A small network was shown many inputs. Here are its activations along a few directions, one row for each input.
Each table varies a few parts of the input and shows all the possible inputs, shuffled.
Descriptions start from the smaller parts, as in this example, which fits no table here: one of 2 separate values, together with either a single point or one of 11 places along a line or (one of 4 places along a line, together with one of 5 places around a ring).
Shared parts are said once, and a part with two or three values counts as separate values.
In the rows, 128 means zero.

Other details of the inputs shift rows strongly along two fixed directions, in all tables alike. That doesn't count.

Table:
x1: [156 137 156 129 126  95 118 134 130 150  68 119  87]
x2: [133 118 166 110 134  99 125 107 133 149  89 165  84]
x3: [120 115 162 133 144  94 148 152 153 117  69 120  61]
x4: [107 122 155 119 130  93 142 152 149 114  70 126  70]
x5: [115 123 170 125 150 132  66 127 165 133  75 112  72]
x6: [156 159  79 109 107 172 126 104  92 152 196 184 125]
x7: [ 93  85 154 133 145 130 167  66 152 112 155 100 197]
x8: [123 156  98 114 105 146 116 163  97 131 133 167 132]
x9: [112  75 160 155 145 142  88  82 159  85 153  77 184]
x10: [131 123 166 141 155  89 144 146 145 122  71 119  56]
x11: [156 158  85 114 103 124 103 144 108 155 133 143 125]
x12: [ 96 117 113 161 141 111 147 107 124 108 208  88 199]
x13: [138 130 164 139 145 117 135 159 123 131  60 138  85]
x14: [113 124 164 120 123 114 134 166 135 123  56 143  97]
x15: [137 155  95 123 108 170 130 170 100 131 124 163 112]
x16: [135 170  64 122 100 163 108 161  71 144 175 172 147]
x17: [114 124 134 169 144 138 147 111 108 110 186  92 216]
x18: [116  98 144 144 135  94 139 109 166 112 148  72 224]
x19: [124 173  44 104  98 149 119 154  93 127 182 167 112]
x20: [145 146  62  99 105 189 136 115 100 151 175 185 114]
x21: [137 106 148 166 149 111 153  99 156 113 147  59 204]
x22: [135 108 180  98 144 126  74 138 138 125  87 102  72]
x23: [137 157  93 130 121 130 128 146  97 140 151 145  85]
x24: [131 104 143 141 153 140 160  77 144 122 177 121 177]
x25: [153 173  42  98  70 174 113 157 105 149 158 157 129]
x26: [146 113 162 127 124 100 133 151 161 141  47 112  86]
x27: [ 98  88 152 132 151 113 157  61 150 110 164 106 206]
Each input here is: either one of 3 separate values or (one of 4 separate values, together with one of 6 places around a ring).
- Which other rows does x25 become when the choice among 4 separate values takes its other values? List them by row number. => x4, x7, x14
- Which other rows does x23 become when the choice among 4 separate values takes its other values? List them by row number. => x1, x6, x17

Table:
x28: [118 101 178 139 147 103 133 115 151 120  96 109 144]
x29: [111  98 173 134 144  98 147 111 153 118  97 114 132]
x30: [128 150  79 111 108 166 111 138 107 132 162 154 123]
x31: [153 155 124  99 117 129 106 158 111 154  76 179  23]
x32: [122 129 103 130 125 158 131 114 113 121 184 130 178]
x33: [145 150  77 121 107 156 118 133 111 138 169 137 135]
x34: [137 143  92 129 120 149 120 121 115 133 172 134 141]
x35: [123 104 171 142 150  96 142 107 152 125 103 106 135]
x36: [119 111 160 128 142 103 143 117 148 125 100 121 113]
x37: [131 114 159 127 131 105 134 124 144 132  89 119 123]
x38: [117 130  94 134 126 155 128 114 122 112 191 116 170]
x39: [150 156 120  96 116 135  97 163 106 151  70 180  19]
x40: [141 151  83 118 107 156 123 127 103 142 161 158 134]
x41: [100  88 179 143 153 102 147 104 161 105 118  94 171]
x42: [127 133  94 134 117 159 122 121 121 121 184 111 185]
x43: [133 116 156 129 136 103 135 122 146 133  97 114 122]
x44: [135 166  77 137 107 150 140 178  97 129 140 145 122]
x45: [140 136 137 113 129 121 128 134 121 144  95 155  75]
x46: [124 128 103 134 125 152 141 107 113 123 189 129 180]
x47: [110 125 151 160 137  77 154 159 136 110 109  85 158]
x48: [130 132  90 136 119 154 121 118 120 120 188 109 178]
x49: [118 102 172 145 152 102 126 113 152 116 108  96 136]
x50: [121 113 161 131 142 104 135 123 150 122  99 118 104]
x51: [150 157 119  96 109 135  91 164 110 156  64 181  30]
x52: [137 141  97 120 110 153 122 131 117 131 155 136 154]
x53: [109  98 180 142 153 109 132 113 149 114 109  99 142]
- What is each input in this table made of? => either one of 2 separate values or (one of 4 places along a line, together with one of 6 places around a ring)
- Which other rows does x48 become when the place on the ring of 6 takes its other values? List them by row number. => x33, x37, x42, x43, x52
- Which other rows does x36 become when the place on the line of 4 takes its other values? List them by row number. => x35, x43, x45

Table:
x54: [125 129  95 149 132 122 186 120 119 113 200 105 175]
x55: [156 139 102  87  98 191  88 133 117 156 102 173  87]
x56: [116  94 201 138 161 114 106 119 163 110  62 124  99]
x57: [115  71 212 131 151 109 117  92 186 119  66 108 141]
x58: [139 145  88  90 101 160 153 131  97 144 149 189 105]
x59: [125 132 119 153 137 146 101 116 122 113 202  88 183]
x60: [106 136 163 166 118  69 143 223 145 100  46  76 160]
x61: [136 165  72  99 111 170 148 152  74 134 162 199  81]
x62: [159 162 101 107 107 103  85 163 106 157  83 161  34]
x63: [166 174  55 111  99 153  80 155  98 151 170 144 103]
x64: [134 115 186 141 152 113  99 136 138 126  92  80 103]
x65: [119 123  92 141 132 148 139 124 135 106 199  72 172]
x66: [121 102 165 162 149  79 130 118 164 116  83  95 114]
x67: [138 153 131 116 126 115 155 166 103 139  89 171  27]
x68: [124 104 136 119 125 150 101  89 138 123 179 109 207]
x69: [125 147 121  85 123 148  93 165 114 129  86 187  21]
x70: [107  96 197 136 159  88 106 110 140 112  82 117 118]
x71: [123 113 138 134 144 164 102 107 117 111 178  93 189]
x72: [135 161  84 103 105 113 111 169 113 139  96 168  20]
x73: [144 176  68 119 102 154  82 152  78 144 162 165  84]
x74: [126 118 136 143 143 136 153 101 103 119 184 124 192]
x75: [145 129 101 144 129 144 110 120 123 126 192  68 186]
x76: [125 124 120 155 145 107 147 101 128 129 192  86 202]
x77: [161 176  67 133 106 170 140 153  80 150 156 185  84]
x78: [151 132 103 129 113 126 159  95 115 141 187 119 202]
x79: [154 161  97 125 115 178  90 159 106 142 119 147  64]
x80: [142 158 133  92 126 132 100 150  92 161  80 200  43]
x81: [ 98  89 199 109 152  91 155 107 162 129  68 138 103]
x82: [135  92 193 105 135 124  98 110 149 138  76 107 127]
x83: [128 124  99 132 115 121 119  88 130 126 186 103 206]
x84: [ 96 111 192 141 165  82 158 132 149 118  81 116  77]
x85: [108 109 176 136 154 117 128 141 149 107  98  87  85]
x86: [141  94 191 122 140  92 115 106 168 134  76  70 143]
x87: [121 120 121 118 125 148 130  84 117 142 185 137 204]
x88: [116 163  76 162  92 142 145 218 101 103 150  76 222]
x89: [142 118  98 134 117 167 126  93 146 126 174  90 203]
x90: [116 109 128 131 131 155 145  80 137 135 161 142 193]
x91: [179 172  55 106  84 163 145 132  98 166 140 194 105]
x92: [139 157 117 105 126 153 113 146 102 154  82 209  44]
x93: [156 167  45 104  82 161 101 128 108 153 141 183 102]
x94: [138 163  79  87 102 134 140 138 114 154 126 182  80]
x95: [102  91 199 118 163 117 124 133 153 103  69 107  82]
x96: [101 100 125 112 127 154 126 100 148 108 177 119 178]
x97: [122 105 192 125 155 110  92 122 143 117  89 118 114]
x98: [121 126 120 164 140 155 113 115 137 107 180  98 168]
x99: [112 100 177 138 154  74 134 136 175 108  84  84  91]
x100: [117 100 175 112 138  83 131 121 180 119  69 107  97]
x101: [133 113 163 119 133  82 180 119 150 129  86 128 109]
x102: [107 100 117 111 125 174 131 100 137 110 187 103 190]
x103: [135 126 100 158 132 140 119 115 146 115 177  92 173]
x104: [130 101 205 124 150  57 142 100 166 147  57 109 124]
x105: [124  99 185 134 156 140 109 121 148 114  77 113 108]
x106: [117 158  94  94 124 158 130 148  93 138 134 198  64]
x107: [ 90 101 109 123 124 146 136  90 135 104 191 123 190]
x108: [138 118 121 122 118 145 150  90 108 139 185 136 201]
x109: [179 166 108 106 108 105 128 168  93 170  86 174  38]
x110: [118  88 201 114 138  84 104 103 153 133  58 128 112]
x111: [109  99 121 139 125 152 125  77 141 115 171 125 204]
x112: [106 174  69 163  99 124 168 208  94 117 152 112 218]
x113: [172 157 100 113 111 146  93 168 122 155  73 146  33]
x114: [141 105 187 115 135  78 104 114 169 138  63 101 114]
x115: [166 146 120  92 101 149 133 138 108 170  66 214  51]
x116: [130 109 121 142 126 136 126  87 165 118 161  94 202]
x117: [ 82 114 103 138 139 152 136 103 118  88 207 120 182]
x118: [120 140 115 151 141 136 133 110 106 130 198 112 180]
x119: [126 109 171 157 158  82 154 117 161 133  83 107 117]
x120: [ 87 100 183 151 158  82 139 125 153  98  97  97  93]
x121: [144 107 171 161 151  81 174 122 152 130  84 108 117]
x122: [110 106 193 166 169  94 151 113 155 122  89 108 118]
x123: [107 108 171 140 158  70 166 126 158 121  95 102 103]
x124: [129 126 100 141 124 141 156  82 141 135 178 123 206]
x125: [124 103 161 110 133 107 135 123 166 123  83  95 108]
x126: [164 179  76 119 105 153 126 157  67 158 162 176  88]
x127: [127 123 114 152 139 161 164 102 109 116 183 142 183]
x128: [111 131  95 169 132 153 123 107 120 105 199 109 178]
x129: [102 111 174 139 154 104 125 138 156 103 104 100  87]
x130: [125 193  61 136  72 118 123 245  82 126  84 152 118]
x131: [136 167  43  88  83 150 114 140 105 141 154 179  88]
x132: [102 114 112 154 140 158 121  95 123 100 185 126 188]
x133: [145 205  40 133  72 139 160 243  61 142 118 169 134]
- Changing only one part turns x116 into x91. The same change can be made to x103. Which row results? => x121
- Changing only one part turns x99 into x54. The same change can be made to x68. Which row results? => x108
- Changing only one part turns x124 into x93. The same change can be made to x112. Which row results? => x130
- What is each input in this table made of? => one of 5 places along a line, together with either a single point or (one of 3 separate values, together with one of 5 places around a ring)
- Which other rows does x114 become when the choice among 3 separate values takes its other values? List them by row number. => x100, x116
- Which other rows does x76 become when the choice among 3 separate values takes its other values? List them by row number. => x119, x123
- Which other rows does x84 become when the place on the line of 5 takes its other values? List them by row number. => x67, x85, x120, x129
- Start at x58 and move only the place on the line of 5, one step at a time. The first step leads to x81. Which rows follow, in order? => x107, x96, x102
- Which other rows does x82 become when the place on the ring of 5 takes its other values? List them by row number. => x64, x71, x75, x86

Table:
x134: [160 162  89  73  79 168  67 163  95 168  75 183  62]
x135: [121  90 156 150 139  81 161 106 166 137 130  82 184]
x136: [123 141  75 112 125 147 126 118 101 127 185 151 110]
x137: [127 138  68 137 118 151 181  99 119 112 215 128 191]
x138: [144 145 131 108 138 124 111 153  92 149 105 179  31]
x139: [ 86 122  97 136 133 168 141  80 106  97 210 127 203]
x140: [158 173  89 129 107 133 124 139 110 152 140 163 126]
x141: [104  82 217 128 151  76 174 111 164 120  27 129  97]
x142: [121  88 234 155 183  95 113 105 168 105  57  83  96]
x143: [139 114 171 145 145 111 110 110 150 122 130  77 179]
x144: [112  95 154 150 132 102 153  96 151 123 129 104 215]
x145: [132 130 100 143 137 150 176 121 101 146 209 125 178]
x146: [108 191  51 169 100 130 144 245  94  93 178  96 174]
x147: [159 149 121  84  95 120  79 158 138 164  76 149  44]
x148: [104  82 193 128 156 135 107 105 163 105  76 108 120]
x149: [149 146 102  99 112 159  80 139 130 128 107 164  38]
- What is each input in this table made of? => either a single point or (one of 3 separate values, together with one of 5 places around a ring)
- Which other rows does x142 become when the place on the ring of 5 takes its other values? List them by row number. => x138, x140, x143, x145
